Each row below holds a small network's activations on one record, seen along a few directions.
After each row come some of the record's fields: Fet, Sas, Daka, Tig.
Not every record has every field; a missing one is left out.
Other fields move the rows too, some of them a lot.
In the rows, 500 means zero.
Strong random noise was added to every row along 21 fixed directions; ignore it. To show where, here is one row again and again, with new noise each time:
[810 526 372 505 697 396 482 833 394 268 570 530 301 593 615 488  97 440
 396 546 675 460 594 569 624 356 186 630 504 510 606 566 588 316]
[425 528 829 461 217 503 207 590 376 620 910 594 810 555 638 512 452 389
 567 147 613 337 447 518 329 576 309 764 498 230 566 386 373 591]
[701 526 299 542 489 339 330 762 444 338 464 387 133 477 329 345 731 591
 585 459 639 454 480 423 521 488 617 372 558 642 474 598 422 508]
[397 659 446 623 393 446 350 655 373 255 641 510 479 549 537 854 586 465
 650 290 711 190 748 712 811 460 405 430 652 568 490 625 584 664]
[491 514 320 527 408 306 342 487 462 319 560 460 527 305 512 888 482 608
 577 416 587 374 571 493 363 442 479 560 397 559 664 436 428 612]
[571 583 349 341 625 630 457 570 417 678 610 607 433 467 234 351 818 674
 360 573 367 145 517 428 616 467 710 286 428 591 676 638 515 702]
[518 437 706 615 463 498 578 492 521 500 564 579 490 760 642 778 387 615
 594 696 559 566 631 642 421 313 453 395 728 461 392 225 578 344]
[669 364 483 593 534 577 515 523 538 651 598 640 400 478 508 490 555 645
 432 498 464 512 479 705 414 735 499 721 270 257 464 549 395 514]
[602 514 421 662 495 493 674 456 532 623 293 577 375 540 278 377 592 562
 385 752 501 368 660 520 628 695 941 329 496 699 498 578 433 307]
[422 462 583 398 717 807 606 598 418 654 374 438 567 572 570 328 686 464
 371 422 311 598 271 412 648 301 592 525 363 370 243 400 833 348]
[617 598 280 547 515 460 589 392 326 541 482 415 307 448 406 421 468 815
 603 731 517 531 362 661 502 651 593 336 559 546 728 665 747 696]
[237 294 503 396 519 540 585 178 384 195 757 212 668 411 675 596 552 672
 764 472 688 619 678 871 430 881 505 346 586 589 282 507 543 574]
[654 436 358 588 439 470 397 400 438 541 430 796 621 357 497 735 499 638
 520 442 563 350 486 419 373 467 654 309 337 456 610 401 362 504]
[493 354 814 692 569 624 678 393 549 491 420 566 560 522 546 602 527 654
 600 571 476 581 534 634 281 693 497 591 486 456 314 672 395 431]
[444 567 739 429 452 546 692 529 392 385 549 383 569 654 391 427 673 596
 496 542 431 425 497 416 368 281 689 481 360 628 443 551 520 396]
[302 305 335 294 363 390 584 334 525 431 671 599 686 479 319 589 452 656
 645 559 624 491 507 650 547 550 466 513 160 330 697 304 781 453]
[558 532 328 511 731 598 356 549 388 706 323 420 425 227 553 350 608 494
 256 329 445 705 268 413 549 418 560 540 554 473 524 425 697 403]
[655 598 650 706 238 331 710 432 648 542 513 510 453 475 442 357 349 398
 589 730 352 575 603 463 339 620 573 577 609 751 592 705 163 573]
[572 523 646 385 645 564 429 661 385 536 523 419 268 531 370 273 643 713
 570 465 574 435 272 403 301 874 502 584 469 421 620 828 465 750]
[348 310 549 502 538 584 340 685 453 605 556 531 659 385 833 784 330 393
 651 445 296 378 748 610 796 720 572 750 508 353 455 390 906 523]
[485 476 458 439 649 567 540 348 283 417 476 497 609 439 429 339 290 588
 450 556 551 452 482 550 553 580 412 372 564 555 676 691 597 472]
[514 641 607 414 535 556 692 710 461 587 598 855 398 701 361 421 777 592
 469 446 706 320 671 617 842 547 780 253 466 575 618 546 772 445]
[466 360 669 476 566 459 431 700 508 384 568 542 652 245 367 411 518 417
 669 358 683 456 633 434 458 561 374 578 445 588 570 793 661 383]

[390 625  65 475 514 399 548 502 610 257 412 259 273 685 712 929 501 549
 646 589 559 384 462 624 791 602 520 403 536 546 266 238 622 733] => Sas is j1, Daka is e2, Tig is t1
[462 493 570 585 372 396 519 566 636 538 437 344 336 664 290 577 375 428
 470 753 473 369 671 507 491 654 558 754 450 431 575 636 454 474] => Fet is p2, Daka is e2, Tig is t2
[459 411 835 489 576 659 458 412 204 364 329 506 653 468 638 464 396 411
 587 309 565 500 604 333 467 741 739 241 640 562 456 764 464 482] => Sas is j1, Daka is e2
[518 697 512 533 623 445 523 379 297 480 532 308 436 509 592 535 456 674
 227 403 848 541 478 671 338 724 673 517 642 591 601 430 487 334] => Fet is p2, Daka is e2, Tig is t2
[448 471 415 597 387 562 456 343 436 441 296 201 341 567 345 256 538 278
 344 427 316 701 356 404 532 362 506 602 473 428 320 578 128 465] => Fet is p1, Daka is e1, Tig is t1
[657 677 480 750 431 442 729 491 574 531 569 434 560 454 514 547 442 589
 587 761 659 474 545 745 422 507 457 464 553 658 436 647 729 425] => Fet is p2, Sas is j2, Daka is e2, Tig is t2
[691 634 394 472 632 647 570 452 345 629 315 371 378 307 737 569 413 317
 374 491 411 717 440 284 458 463 773 287 487 593 555 595 505 679] => Sas is j1, Daka is e2, Tig is t1
[310 487 430 482 542 456 486 496 455 439 264 358 203 474 572 379 770 618
 559 373 395 733 481 589 734 789 823 514 594 540 416 506 669 552] => Sas is j1, Daka is e1, Tig is t2
[478 446 340 486 679 486 264 551 434 551 313 420 309 429 579 285 505 539
 399 450 342 521 454 443 660 704 597 537 746 552 494 446 435 484] => Sas is j1, Daka is e1, Tig is t1
[220 529 739 532 551 388 414 739 840 560 526 372 594 415 374 630 769 388
 504 553 505 319 762 386 472 434 495 708 767 808 383 423 528 325] => Fet is p2, Sas is j2, Daka is e1, Tig is t2
[380 447 364 441 576 348 411 757 586 212 491  84 387 609 394 773 435 461
 452 710 505 184 753 475 554 433 493 807 359 592 383 442 585 324] => Fet is p1, Sas is j1, Daka is e1, Tig is t2
[617 575 554 419 687 587 451 657 373 480 553 331 341 717 506 199 495 574
 423 594 529 420 361 434 434 477 423 445 692 571 403 528 405 458] => Fet is p1, Daka is e1, Tig is t1
[738 416 456 460 492 593 625 352 434 644 820 523 302 653 368 173 560 679
 456 702 600 591 580 819 433 641 552 261 547 391 530 601 385 550] => Sas is j1, Daka is e2, Tig is t2
[421 500 540 270 654 469 446 717 404 481 371 575 699 483 579 402 458 474
 442 368 510 296 446 166 573 470 781 516 352 625 574 295 716 224] => Sas is j1, Daka is e1, Tig is t1
[551 545 603 456 460 497 419 508 210 261 566 537 613 422 497 407 487 555
 603 361 485 429 505 381 397 281 448 321 531 660 638 700 387 566] => Sas is j2, Daka is e1, Tig is t1
[462 332 256 578 416 381 499 238 353 269 590 280 439 371 399 356 461 723
 816 693 584 739 615 865 581 455 408 180 757 593 507 608 784 491] => Sas is j1, Daka is e1, Tig is t1
[433 462 690 447 627 604 409 633 549 710 411 769 595 433 532 451 514 249
 429 283 715 476 585 298 594 711 608 435 596 518 552 479 407 384] => Fet is p2, Sas is j2, Daka is e1, Tig is t1
[525 709 624 557 501 565 446 541 242 617 378 381 429 627 638 626 369 456
 368 406 738 551 399 441 427 511 687 501 547 375 610 477 651 434] => Fet is p2, Daka is e1, Tig is t2
[400 230 712 468 396 613 426 421 477 523 461 359 520 564 548 585 440 364
 617 617 188 602 675 356 360 392 624 548 462 369 398 500 312 535] => Fet is p2, Sas is j1, Daka is e1, Tig is t1
[533 404 645 606 607 655 501 536 456 435 438 477 405 657 404 490 706 691
 438 463 416 435 421 608 384 453 447 660 336 301 267 638 378 428] => Sas is j1, Daka is e2, Tig is t1
[566 359 585 452 475 583 661 467 610 460 825 605 633 489 729 616 605 491
 614 539 435 496 776 683 459 588 563 393 448 609 267 400 349 556] => Fet is p2, Daka is e2
[298 496 426 553 547 512 450 445 573 545 308 364 438 623 347 530 685 684
 489 619 451 499 288 538 583 473 452 494 667 451 337 280 720 425] => Fet is p2, Daka is e2
[258 582 424 497 353 438 556 302 363 275 344 252 351 495 330 778 628 366
 436 445 481 626 739 476 680 206 754 311 536 643 608 548 472 567] => Fet is p1, Sas is j1, Daka is e1, Tig is t1
[615 590 325 732 669 518 248 861 488 593 424 439 520  50 410 757 726 604
 531 398 388 254 395 432 465 175 328 772 390 545 556 741 826 571] => Sas is j2, Daka is e1, Tig is t1
[505 403 712 613 484 514 635 458 641 639 579 682 766 451 663 294 347 618
 705 559 374 676 298 681 433 627 203 694 583 388 397 476 800 410] => Fet is p1, Sas is j1, Daka is e2, Tig is t2
[430 648 379 500 640 533 549 545 536 321 279 325 338 639 433 428 624 551
 541 557 408 400 263 380 622 462 388 414 638 659 302 585 431 648] => Fet is p1, Sas is j1, Daka is e1, Tig is t1
[741 485 737 512 540 584 628 735 533 568 543 667 274 674 540 515 645 390
 419 520 579 591 761 450 505 370 760 319 507 546 402 514 426 369] => Fet is p2, Daka is e2, Tig is t1
[795 418 450 729 372 612 663 290 539 431 381 529 508 492 539 404 439 494
 683 625 268 678 290 466 261 305 378 349 346 424 231 724 174 636] => Fet is p2, Sas is j1, Daka is e2, Tig is t1
[668 296 500 501 425 521 574 443 532 621 517 555 429 670 432 563 299 639
 719 738 742 650 292 513 194 576 422 437 267 134 526 422 592 473] => Fet is p2, Daka is e1, Tig is t2
[494 722 695 322 688 630 857 710 742 670 751 321 415 693 424 397 555 342
 515 791 805 495 532 529 504 591 351 397 654 675 432 652 777 593] => Fet is p2, Daka is e2, Tig is t2
[447 587 404 394 609 535 513 505 674 878 493 280 376 546 580 246 490 421
 259 669 501 679 288 492 478 822 553 700 615 457 438 207 559 451] => Fet is p2, Daka is e1, Tig is t1
[481 629 434 420 572 516 564 478 553 618 724 245 433 368 598 655 680 652
 404 563 392 675 406 657 318 308 403 665 459 482 532 396 732 673] => Sas is j1, Daka is e2, Tig is t2

Here are new rows. What are their fields?
[550 710 498 560 315 405 397 530 270 414 675 380 349 564 878 362 510 492
 407 156 449 804 362 728 560 465 451 713 638 431 453 304 417 562] => Fet is p2, Sas is j2, Daka is e1, Tig is t1
[531 650 299 517 422 514 451 672 542 503 571 380 519 339 503 698 510 242
 513 345 570 454 433 468 582 244 305 690 195 374 520 634 647 662] => Sas is j1, Daka is e1, Tig is t1
[627 450 394 709 212 388 451 499 613 507 508 606 432 515 577 525 491 527
 913 581 490 628 401 581 473 458 392 374 580 417 368 465 485 662] => Fet is p2, Daka is e1, Tig is t1
[433 413 794 555 560 502 654 263 531 631 335 965 673 552 542 570 296 822
 562 683 256 445 543 520 395 692 567 484 605 497 779 533 479 512] => Sas is j1, Daka is e1, Tig is t1
[759 572 318 415 648 537 248 644 306 722 731 398 582 221 544 301 291 460
 233 518 477 346 432 442 373 501 365 668 466 485 767 560 546 520] => Sas is j2, Daka is e1, Tig is t1
[455 345 390 391 708 508 637 389 347 150 370 422 300 583 588 529 393 695
 558 517 439 703 551 668 665 499 470 394 484 459 484 587 675 504] => Sas is j1, Daka is e2, Tig is t2
[381 622 774 318 592 565 707 424 373 376 620 526 438 543 672 586 631 625
 433 281 463 704 527 581 424 531 562 545 466 535 633 599 489 701] => Fet is p2, Sas is j2, Daka is e2, Tig is t1
[725 587 523 626 711 540 633 764 762 514 387 946 491 493 764 337 703 604
 581 445 380 407 450 508 645 566 462 411 587 717 191 533 465 465] => Fet is p2, Daka is e1, Tig is t2
[698 349 593 529 509 555 513 715 453 641 469 478 142 545 510 454 630 657
 555 611 211 682 564 536 421 398 742 692 276 260 543 651 679 539] => Fet is p2, Daka is e1, Tig is t2
[588 668 331 461 378 463 792 449 631 642 452 356 394 504 577 236 430 358
 634 744 340 595 381 409 583 753 761 426 448 698 482 589 491 728] => Sas is j1, Daka is e1, Tig is t1
[329 640 758 493 504 575 593 438 435 507 440 527 461 925 600 500 361 507
 357 485 616 416 469 601 582 809 515 638 608 372 461 441 362 469] => Fet is p2, Daka is e1, Tig is t1
[336 455 643 356 580 712 453 194 484 743 661 444 484 558 369 525 547 407
 212 474 510 650 576 551 357 392 380 450 630 301 658 499 189 634] => Sas is j1, Daka is e1, Tig is t1
[452 637 517 447 500 459 519 290 403 502 612 322 705 308 534 351 424 698
 540 488 273 695 117 491 243 169 148 573 645 536 672 526 710 674] => Sas is j1, Daka is e2, Tig is t2
[197 389 821 358 454 663 547 306 417 566 647 669 623 464 379 579 812 533
 471 301 418 586 785 634 598 470 671 374 513 424 637 605 575 606] => Fet is p2, Daka is e2, Tig is t1
[480 796 663 363 671 627 778 513 486 633 402 628 580 575 601 679 633 454
 357 474 793 497 456 286 456 439 818 130 536 745 549 368 643 461] => Fet is p2, Daka is e2, Tig is t1
[628 447 389 292 625 614 691 714 422 485 675 233 415 386 383 304 638 276
 512 676 668 550 847 485 650 330 844 208 300 717 449 708 884 336] => Fet is p2, Sas is j1, Daka is e1, Tig is t1
